Each row below holds a small network's activations on one input, seen along a few directions.
Each table varies a few parts of the input and shows all the possible inputs, shuffled.
Descriptions start from the smaller parts, as in this example, which fits no table here: one of 2 separate values, together with either a single point or one of 11 places around a ring or (one of 6 places along a line, together with one of 8 places around a ring).
Shared parts are said once, and a part with two or three values counts as separate values.
In the rows, zero is written as 128.

Other details of the inputs vary at random and push rows far along three fixed directions, the same in every table; ignore that.
These rows show it; all are for the same input, with only those details redrawn:
[150 137 154  96  76  95 118 126 142 134 124 152]
[ 61 101 164 120 141 105 152 146  88  54  56 185]
[145  95  79 161 154 169 134 117 118 125 177 119]
[129 100 117 143 182 167 122  99  90 147 143 141]
[128 140 206  77 143 109  91  84  87 189  84 180]
[167 148 158  86  57  88 108 122 152 153 133 147]
[ 72 101 159 123 148 113 145 137  86  74  69 179]
[102  95  94 150 100 119 168 169 136  35 125 143]

Rows:
x1: [137 134  64 196 150 167 128 150 140 126 171 101]
x2: [150 116  79 109  68 106 144 158 170  85 168 104]
x3: [207 148 119 138  91 142  85 133 149 183 174  99]
x4: [166 146 129 144  76 112 123 155 168 159 151  95]
x5: [123 142 124 132 151 146 115  89 125 156 138 140]
x6: [116 180 176  93 126  55 105 139 126 120  54 132]
x7: [187 140 113  99 106 130 102 113 144 185 188 104]
x8: [169 146 136  93  96 119 102 121 136 174 174 117]
x9: [147 141 154  90  44  74 127 145 159 109 118 154]
x10: [ 90  96 102 189 130 146 176 189 132  35 105 107]
x11: [163 184 141 128  62  99 103 154 172 147 135 121]
x12: [ 94 107 145 105 170 135 142 110 113 131 107 121]
x13: [128 103  88 146 168 167 156 124 131 131 174  88]
x14: [135 143  85 130 135 145 130 121 149 134 173 107]
x15: [104 136 204 118 179 122  90 125  59 172  56 174]
x16: [116 118 128 102  30  67 171 160 198  55 107 125]
x17: [194 145 150  73  86 108  83  78 152 210 151 132]
x18: [121 108 128 163 185 168 117 129  74 130 106 137]
x19: [114 123 162 101  99  98 147 119 148 120  95 140]
x20: [201 148 128 101  54 111  94 109 168 187 190 117]
x21: [149 124 144 164 202 182 107 108  97 203 141 104]
x22: [ 85 137 142 126 202 160 114  96  84 150 125 143]
x23: [114 144 114 117  77  99 146 134 168  83 115 142]
x24: [140 101  64 202 142 174 157 153 136 118 169  77]
x25: [122 117 112 159 108 122 139 174 116  86 110 132]
x26: [ 90 118  79 145 173 157 152 129 122  88 141 121]
x27: [ 83 119 112 131 145 129 145 113 131  83 100 150]
x28: [ 74 113 103 163 169 155 149 123 110  80 121 148]
x29: [ 74 106 176 102 158 110 137 117  81  94  49 186]
x30: [143 119  79 160 124 105 157 175 159  74 140  58]
x31: [135 114 125 135 202 185 118  87 101 200 178  98]
x32: [ 80 114 183 111 232 160 123  82  57 181  95 142]
x33: [160 146 163  97  64  99 120 111 171 170 147 120]
x34: [142 135  85 146 126 147 132 107 156 134 165 121]
x35: [157 157 182  84 142  75  80 124 102 169  76 123]
x36: [149 114 111 129 199 180 104  92  85 192 177 116]
x37: [ 98 106 147 118 138 116 141 129 103  93  88 166]
x38: [116 109 144 128 160 143 143 100 119 145 116 130]
x39: [122 142  94 134 149 151 131 122 133 130 166 115]
x40: [108 145 116 164 149 146 125 134 110 128 109 133]
x41: [138 123  96 106  67  97 151 168 162  75 148 118]
x42: [177 131 115 161 138 167 116 114 137 186 166  83]
x43: [ 66 104  63 149 145 135 175 158 139  27 126 123]
x44: [124 126 129 102  95 107 152 142 159 112 134 106]
x45: [121 196 230  81 100  82  82 108 112 179  44 176]
x46: [150 109  91 152 115 150 151 122 161 132 180  96]
x47: [140 117 123 165 170 160 114 148  96 136 130 128]
x48: [ 93 161 159 131  73  87 131 177 146  59  65 152]
Question: Changing only one part turns x41 into x26. The same change can be made to x8. Which row results?
Answer: x22
Question: Changing only one part turns x13 into x14. The same change can be made to x46. Which row results?
Answer: x5
Question: Describe the family of inputs behind these rows.
Answer: one of 3 separate values, together with either a single point or one of 5 places around a ring or (one of 2 separate values, together with one of 5 places along a line)
Question: Which other rows does x44 become when the place on the line of 5 takes its other values? List them by row number.
Answer: x12, x13, x31, x32
Question: Which other rows does x38 become when the choice among 3 separate values takes its other values? List them by row number.
Answer: x34, x37
Question: Which other rows does x4 become when the place on the ring of 5 takes its other values? List them by row number.
Answer: x10, x21, x24, x42
Question: Which other rows does x17 become when the choice among 2 separate values takes its other values? List them by row number.
Answer: x2
Question: Which other rows does x1 become when the choice among 3 separate values takes its other values? List them by row number.
Answer: x4, x15

Rows:
x49: [102 182 207  45 118  53 111 106 150 157  60 132]
x50: [ 69  87 168 128 199 140 152 119  81 105  59 140]
x51: [144 154 200  53  75  86 113 100 148 189 114 144]
x52: [124 163 127 128 197 151 105  90 127 197 148  84]
x53: [135 115 161 103 140 107 125 120 116 149 110 121]
x54: [160 139 128 150 183 179  92  99 106 196 134 110]
x55: [102 108 143 106 152 124 126 115  86 106  99 166]
x56: [123 118 122 156  96  94 150 186 134  67 104 124]
x57: [187 129 113 160 183 173  94  94 112 220 168  89]
x58: [119 182 134  94 102  95 128  99 169 143 137 134]
x59: [101 137  58 168 167 147 146 115 142 101 146 102]
x60: [ 75  97 138 129 159 133 156 149 107  62  72 135]
x61: [133 149 175  65  74  88 113 110 141 133  95 159]
x62: [128 142 178  98 123 122 108  86 124 175 117 163]
x63: [165 130  86 140 141 173 105  94 135 170 197 122]
x64: [141 114 132 112 114 129 136  99 141 140 135 130]
x65: [186 110  87 130 138 157 121  82 142 182 200  99]
x66: [162 133 143  93 106 106 107 130 131 154 136 116]
x67: [118 112  88 188 151 167 148 145 124 108 149 111]
x68: [ 89 138 138 110  50  91 152 163 163  41  94 169]
x69: [ 74  86 144 120 143 102 163 140  92  55  80 169]
x70: [156 117 100 158 150 160 116 100 129 165 156 119]
x71: [ 92 107  78 189 151 154 153 180 103  48 131 135]
x72: [156 131 115 153 164 152 104 134 100 154 138 117]
x73: [121 132 114 149 100 104 141 187 135  60 101 126]
x74: [ 83 122 169 151 207 153 122 111  62 148  79 159]
x75: [205 156  83 145  70 125 111 154 179 145 182  82]
x76: [180 102  93 142 164 165 122 101 134 185 190  72]
x77: [ 82  86  54 186 171 187 163 142 117  48 155 135]
x78: [ 93 126 181  73  54  52 156 164 138  77  85 164]
x79: [150 101  54 181 113 140 148 151 153  90 174 110]
x80: [119 113 118 153 213 173 101  95  70 157 117 154]
x81: [141 178 225  64  84  69  87 135 114 174  77 156]
x82: [ 95  77  75 197 178 163 174 176 100  58 146 101]
x83: [124 169  93 154 167 152 114 101 140 170 164  92]
x84: [142 112 100 163 137 143 143 152 131 123 163  90]
x85: [136 158 153 130 135 148  97 112 117 175 117 139]
x86: [118 140 185 114 119 113 127 132 124 148  90 128]
x87: [109 149 104 104 125 104 150 108 163 104 132 115]
x88: [148 159 132 133 106 128 105 136 134 149 137 130]
x89: [121 133 116 136  94 123 130 143 145  91 105 147]
x90: [ 83 122 171 134 220 158 116 117  57 141  77 145]
x91: [156 154 148 130  96 109 110 134 137 165 139 129]
x92: [116 144 167 117 139 130 116 134 112 140  98 130]
x93: [178 113  42 177 134 171 115 131 140 134 202 108]
x94: [140 160 180 106  31  59 130 168 172 107  76 131]
x95: [163 117 105 124 173 187 103  64 116 193 171 117]
x96: [ 57 109 166 104 173 143 144 118  85 103  69 166]
x97: [135 118 105 163 101 105 150 180 145  77 124 109]
x98: [182 143 120 115  81 119 107 104 164 178 191 126]
x99: [175 141 136  86 111 122  94  86 131 184 156 133]
x100: [155 162 188  78  72 100  99  88 156 192 125 157]
x101: [164 143 161 109 113 105  91 103 120 188 124 153]
x102: [ 84 100  90 179 156 165 167 175 121  50 120 109]
x103: [200 126  59 130  52 116 135 164 198 111 209  65]
x104: [174 145 139 109 111 133  99  82 145 203 174 133]
x105: [137 115  78 150 124 153 126 131 131 108 181 136]
x106: [145 129 126 138 113 132 120 111 140 150 127 133]
x107: [140 121 140  98  36  54 154 182 170  73 116 116]
x108: [148 125  80 115  56 117 151 159 180  91 180 104]
x109: [106  89 106 144 118 120 174 165 146  57 116 104]
x110: [132 139 152 100  46  73 132 146 158 102 130 162]
x111: [162 158 152 104 117 121  83  98 124 185 118 151]
x112: [148 145 177  78 119 111 100 108 128 174 104 126]
x113: [140 147 165  73 115 127 104  95 129 187 131 138]
x114: [ 93 159 105 142 108  87 147 163 167  67 102  97]
x115: [192 154  60 159  43 125 125 173 191 115 209  89]
x116: [126 132 140 134 161 142 115 136 101 143 124 121]
x117: [133 101  56 144 113 150 157 154 150  86 191 100]
x118: [161 120  91 161 118 144 141 150 152 135 181  78]
x119: [ 85 123 172  82  73  69 163 156 141  75  83 157]
x120: [ 84  97 121 170 173 153 163 156 105  83 108 114]
x121: [100 100 130 121 206 171 120  99  66 153 134 143]
x122: [147 163 152 113  61  86 118 166 161 107  95 128]
x123: [170 120  88 122  71 137 148 128 188 145 200  88]
x124: [119 103  85 161 198 190 119  99  94 136 169 140]
x125: [ 72 125 211 126 194 118 121 120  62 132  21 167]
x126: [ 89 105 159 105 154 118 147 122  98 121 105 151]
x127: [ 68 108 117 178 129 135 170 173 120  46  91 139]
x128: [158 124 141  95  99 101 122 103 140 153 144 135]
x129: [102 124 147 137 197 162 103  93  76 151  85 166]
x130: [ 75 116 135 159 107  98 164 191 113  38  84 157]
x131: [ 69 132  87 121 132 111 186 152 167  54 132 112]
x132: [148 144 164  72 110 108 101  91 122 167 115 152]
x133: [150 106 114 126 148 153 130  86 128 159 158 119]
x134: [ 94  97 135 161 233 172 120  88  59 151  95 157]
x135: [ 81 132 161 149 210 170 111 110  61 144  77 162]
x136: [122 118 127 112 107 106 142 156 140  85 111 117]
Question: Describe the family of inputs behind these rows.
Answer: one of 8 places around a ring, together with either a single point or (one of 2 separate values, together with one of 5 places along a line)
Question: Changing only the place on the ring of 8 turns x75 into x90. The same change can be made to x122. Which row results?
Answer: x92
Question: Changing only the place on the ring of 8 turns x131 into x83. The same change can be made to x51. Which row results?
Answer: x67
Question: Which other rows agree with x89 in the place on the ring of 8? List them by row number.
Answer: x59, x70, x79, x80, x93, x101, x106, x111, x129, x134
Question: A walk changes only the place on the line of 5. It starts at x95 and steps to x61. List the rest of the walk in order.
Answer: x132, x99, x55
